These are the activations of a small network on made-up records, seen along a few directions, one row for each record.
After each row come some of the record's fields: N, T, Y, H, U.
Not every record has every field; a missing one is left out.
Other fields move the rows too, some of them a lot.
In the rows, 500 means zero.
Strong random noise was added to every row along 3 fixed directions; ignore it. To show where, here is one row again and again, with new noise each time:
[525 516 593 631 635 337 650 324 451 628 428 417 565 430 407]
[496 289 499 391 420 624 496 674 347 452 553 507 481 505 313]
[484 647 611 591 605 462 530 235 345 698 260 395 428 466 686]
[471 273 484 449 444 522 521 684 351 506 634 582 502 463 244]
[559 462 589 543 584 456 632 392 459 524 406 357 567 476 392]

[556 395 432 472 572 605 465 611 626 386 446 481 638 582 403] : N is n3, T is t2, H is h1, U is u2
[514 524 495 472 435 435 459 526 584 401 552 492 559 501 518] : N is n1, Y is y2, H is h2, U is u1
[373 525 479 508 394 394 285 541 356 569 520 604 490 461 654] : N is n1, Y is y1, H is h2, U is u2
[523 667 531 447 394 525 525 414 579 406 523 422 389 490 683] : N is n1, Y is y2
[605 363 559 412 443 447 501 561 613 217 460 260 778 540 342] : N is n1, Y is y1, H is h2, U is u2
[466 544 523 447 354 412 425 510 465 449 566 500 486 472 588] : N is n1, Y is y1
[495 445 393 580 561 429 543 614 655 499 683 665 563 486 346] : N is n3, T is t2, H is h1, U is u1
[536 660 606 438 430 493 416 320 492 412 283 272 529 537 771] : N is n1, Y is y1, H is h2, U is u1
[482 326 484 448 368 334 451 685 509 363 701 542 662 459 284] : N is n1, Y is y1, H is h1, U is u1
[458 448 529 557 482 233 432 506 481 498 549 514 689 431 416] : N is n1, Y is y1, H is h1, U is u2
[428 629 492 554 578 580 361 378 374 692 284 547 392 530 782] : N is n3, T is t1, H is h2, U is u2
[414 618 525 633 515 307 652 385 419 745 694 659 321 362 480] : N is n2, T is t1
[483 599 549 618 519 222 507 361 553 533 513 462 619 434 554] : N is n1, Y is y1, H is h1, U is u1
[421 553 412 543 570 565 329 523 468 625 409 655 458 537 664] : N is n3, T is t2, H is h2, U is u2
[435 721 609 688 605 122 431 190 460 687 332 446 629 406 711] : N is n1, Y is y1, H is h2, U is u2
[544 647 543 521 464 407 565 375 628 430 520 412 497 478 614] : N is n1, Y is y2
[572 501 458 461 551 638 515 533 644 401 451 466 530 576 493] : N is n3, T is t2, H is h1, U is u1
[555 462 576 502 543 525 637 427 453 515 443 375 498 493 400] : N is n2, T is t1, H is h1, U is u1
[458 532 535 432 377 442 348 496 421 454 450 462 528 499 639] : N is n1, Y is y1, H is h1, U is u1
[462 560 550 569 588 504 500 364 349 683 344 496 420 479 598] : N is n2, T is t2, H is h1, U is u2
[438 545 527 401 339 506 301 514 374 463 433 475 469 512 708] : N is n1, Y is y1, H is h1, U is u1
[498 492 494 505 509 431 390 508 542 444 426 468 641 524 540] : N is n1, Y is y2, H is h2, U is u2
[523 318 502 387 450 661 488 641 398 424 479 464 503 540 363] : N is n2, T is t2, H is h2, U is u2
[413 657 567 519 463 389 286 339 354 603 295 462 506 482 817] : N is n1, Y is y1, H is h2, U is u2
[389 626 495 656 565 222 362 386 462 688 468 635 566 428 653] : N is n1, Y is y2, H is h2, U is u2
[576 628 548 470 459 479 547 392 642 368 465 359 517 512 610] : N is n1, Y is y2
[410 452 487 352 304 570 228 640 333 422 466 515 485 527 648] : N is n1, Y is y1, H is h2, U is u2
[493 570 570 552 540 483 596 354 396 643 444 458 397 466 548] : N is n2, T is t1
[476 516 475 538 519 413 391 501 540 487 458 514 611 509 563] : N is n1, Y is y2, H is h2, U is u2
[539 434 515 424 334 386 569 609 598 292 729 448 575 459 342] : N is n1, Y is y1
[510 513 448 382 469 809 420 568 471 469 407 511 351 600 634] : N is n3, T is t1, H is h1, U is u1
[481 409 423 516 566 560 476 615 500 537 539 614 509 519 398] : N is n3, T is t1, H is h2, U is u2
[335 399 375 561 502 471 340 674 323 723 633 844 408 456 468] : N is n3, T is t1, H is h1, U is u2
[601 557 482 329 424 832 501 528 610 303 402 370 379 614 647] : N is n3, T is t2
[540 372 531 433 466 595 587 563 430 455 533 436 481 511 345] : N is n2, T is t1, H is h2, U is u1
[555 271 499 324 339 555 410 727 526 200 551 376 697 555 320] : N is n1, Y is y1, H is h2, U is u2

Here are new rows. What are their fields?
[584 483 433 403 520 755 491 587 649 344 448 449 497 613 513] : N is n3, T is t2, H is h1, U is u1
[526 602 579 576 568 462 687 323 487 613 487 427 409 458 500] : N is n2, T is t1
[496 590 444 615 610 437 527 444 627 575 516 588 516 497 544] : N is n3, T is t2, H is h1, U is u1
[386 579 466 681 581 167 388 441 504 679 557 689 610 408 546] : N is n1, Y is y2, H is h2, U is u2
[445 565 432 651 670 380 450 453 560 666 473 664 554 481 530] : N is n3, T is t2, H is h2, U is u2
[419 399 431 648 616 318 518 570 459 694 636 738 550 425 311] : N is n3, T is t1, H is h1, U is u2
[414 566 523 630 529 335 597 403 369 751 624 645 360 389 492] : N is n2, T is t1
[422 570 438 494 458 607 445 532 415 636 567 684 276 496 636] : N is n3, T is t1
[528 619 530 554 570 434 425 358 592 467 311 373 626 536 676] : N is n1, Y is y2, H is h2, U is u2
[537 457 553 551 609 471 601 425 471 550 414 426 550 491 395] : N is n2, T is t2, H is h2, U is u2
[439 555 434 562 564 535 471 501 473 659 530 676 383 493 566] : N is n3, T is t1, H is h1, U is u1
[369 554 519 646 511 137 374 426 397 682 549 644 599 381 550] : N is n1, Y is y1, H is h2, U is u2
[528 385 495 391 300 415 540 675 573 277 764 485 564 465 312] : N is n1, Y is y1
[548 444 548 446 415 407 484 521 555 329 507 361 660 507 444] : N is n1, Y is y1, H is h1, U is u1
[347 439 339 542 516 516 287 693 412 667 604 848 435 493 527] : N is n3, T is t2, H is h2, U is u2
[649 386 598 419 522 613 687 469 535 339 406 225 589 546 307] : N is n2, T is t1, H is h1, U is u1
[479 374 405 415 487 711 385 692 464 460 493 589 473 574 466] : N is n3, T is t1, H is h2, U is u2
[545 469 565 509 569 533 568 422 449 520 370 386 529 511 458] : N is n2, T is t2, H is h2, U is u2
